A small network was trained on invented records. Each row is its activation on one of them, seen along a few directions.
Records have a field called TESI. Each example row is followed by its value.
Other fields move the rows too, some of them a lot.
(in the rows, 500 means zero)
Random noise pushes rows far along 10 fixed directions. That doesn't count. These rows show it; they differ only by the noise:
567	510	812	485	801	675	626	847	615	626	578	222	903	285	341	540	544	885	415	604	479	481	560	490
353	519	308	692	197	503	375	96	213	357	613	680	164	601	563	618	449	198	625	438	477	569	365	486
498	608	610	641	600	613	733	496	802	444	662	516	601	558	439	400	605	561	367	422	559	684	605	764
504	526	761	427	470	499	528	396	415	517	473	449	391	504	502	680	449	650	639	615	548	361	213	361
426	584	601	690	466	757	569	551	130	521	544	597	219	402	485	560	385	560	508	710	343	358	401	726
517	543	568	617	492	640	511	635	324	602	615	363	685	314	541	455	553	573	461	576	486	658	534	388
735	429	517	422	569	417	811	581	567	644	481	488	356	499	665	601	549	575	716	539	398	540	661	435
609	450	518	510	510	525	625	327	563	391	593	407	404	626	544	771	559	505	576	478	503	550	444	471
290	481	573	480	392	493	392	343	626	373	532	703	600	458	242	472	335	434	472	538	529	316	578	587
435	588	552	681	900	734	568	557	339	602	620	312	686	393	348	593	463	845	463	458	414	396	410	705
378	456	526	529	385	483	412	296	490	348	570	543	582	511	376	588	393	374	482	581	521	492	545	407
521	345	332	480	612	592	562	296	463	339	529	585	350	577	349	854	329	504	582	535	327	167	634	724

564	336	381	330	689	412	506	523	481	612	377	589	545	443	448	619	323	616	619	572	335	143	693	506 => rege
416	459	511	483	338	705	283	320	349	249	574	499	605	474	459	624	378	412	283	692	588	393	499	469 => naz
278	602	902	428	435	281	592	552	433	594	253	796	42	603	467	245	245	501	613	730	541	324	325	528 => noge
767	469	594	355	241	676	603	680	761	404	454	432	477	539	585	567	737	435	387	562	620	502	519	552 => kod
476	633	677	464	450	509	514	407	494	502	411	399	739	464	567	282	509	548	316	718	725	565	313	379 => zeni
635	438	462	518	341	719	522	498	688	349	607	506	471	534	497	629	574	422	367	517	527	512	530	700 => kuvul
692	419	591	414	138	566	526	462	838	242	647	538	297	668	566	730	730	365	485	403	545	610	453	570 => zeni
384	385	613	339	457	432	285	587	570	420	451	467	711	465	321	470	358	485	391	610	600	342	552	339 => noge
538	532	480	326	902	479	528	345	482	563	312	372	852	516	404	469	324	730	397	577	618	163	503	516 => kod
666	552	501	428	795	580	792	369	739	460	529	494	485	669	615	580	496	719	435	515	553	374	537	770 => naz
315	459	633	378	402	254	499	449	650	468	371	770	346	546	318	435	289	435	695	529	431	279	525	470 => sego
403	601	619	648	592	460	610	514	677	462	593	569	357	580	392	426	531	554	536	362	429	583	443	708 => sego
455	562	734	589	568	513	523	425	473	421	543	447	410	610	524	533	509	572	455	539	580	645	297	438 => nit
565	362	519	288	371	313	557	291	444	307	348	605	486	629	605	574	174	338	355	911	523	382	760	262 => tav
371	543	418	647	631	642	458	459	435	518	574	661	488	454	408	430	339	541	444	456	427	344	510	839 => kuvul
975	301	213	402	702	546	726	661	432	642	509	275	506	438	802	740	642	622	626	495	349	567	762	376 => nit
593	453	731	431	187	715	453	910	703	383	550	549	530	340	410	467	643	439	347	650	530	554	568	556 => peme
572	321	126	286	514	529	310	483	410	559	433	506	658	352	459	670	432	529	650	375	432	186	667	450 => peme
406	602	400	502	312	602	91	149	210	392	649	253	965	490	636	475	513	521	184	458	888	629	123	134 => tav
625	382	640	389	618	536	585	874	670	579	513	407	414	417	436	692	600	673	615	461	300	396	567	536 => rege

Which value of TESI does each new row have?
565	568	392	484	502	488	803	451	546	577	353	858	279	547	696	210	381	488	471	610	449	340	724	837 => zeni
705	454	258	300	562	414	602	284	683	532	426	556	513	653	720	442	486	554	472	321	667	372	609	540 => noge
366	544	858	451	738	269	636	618	599	683	349	531	206	538	337	572	395	763	850	586	364	323	321	459 => naz
673	551	495	486	185	649	497	459	252	507	508	562	238	465	728	538	559	462	513	621	480	470	349	509 => zeni
560	570	709	399	713	543	457	666	565	666	514	251	758	445	574	376	607	841	404	333	737	532	288	395 => noge
387	619	564	735	926	469	703	465	388	447	442	258	772	642	382	399	358	459	278	783	460	706	663	485 => kod
527	466	402	425	485	657	419	604	488	512	550	517	645	347	418	491	493	604	467	426	485	283	501	627 => sego
435	478	403	298	774	404	372	274	600	569	401	506	813	465	388	438	395	761	511	325	648	141	392	555 => zeni
536	386	216	557	535	632	378	390	454	406	653	486	547	560	522	631	586	488	460	246	526	546	543	558 => nit
553	441	501	430	459	540	472	697	508	602	497	531	499	303	502	505	504	557	596	559	410	402	648	492 => naz
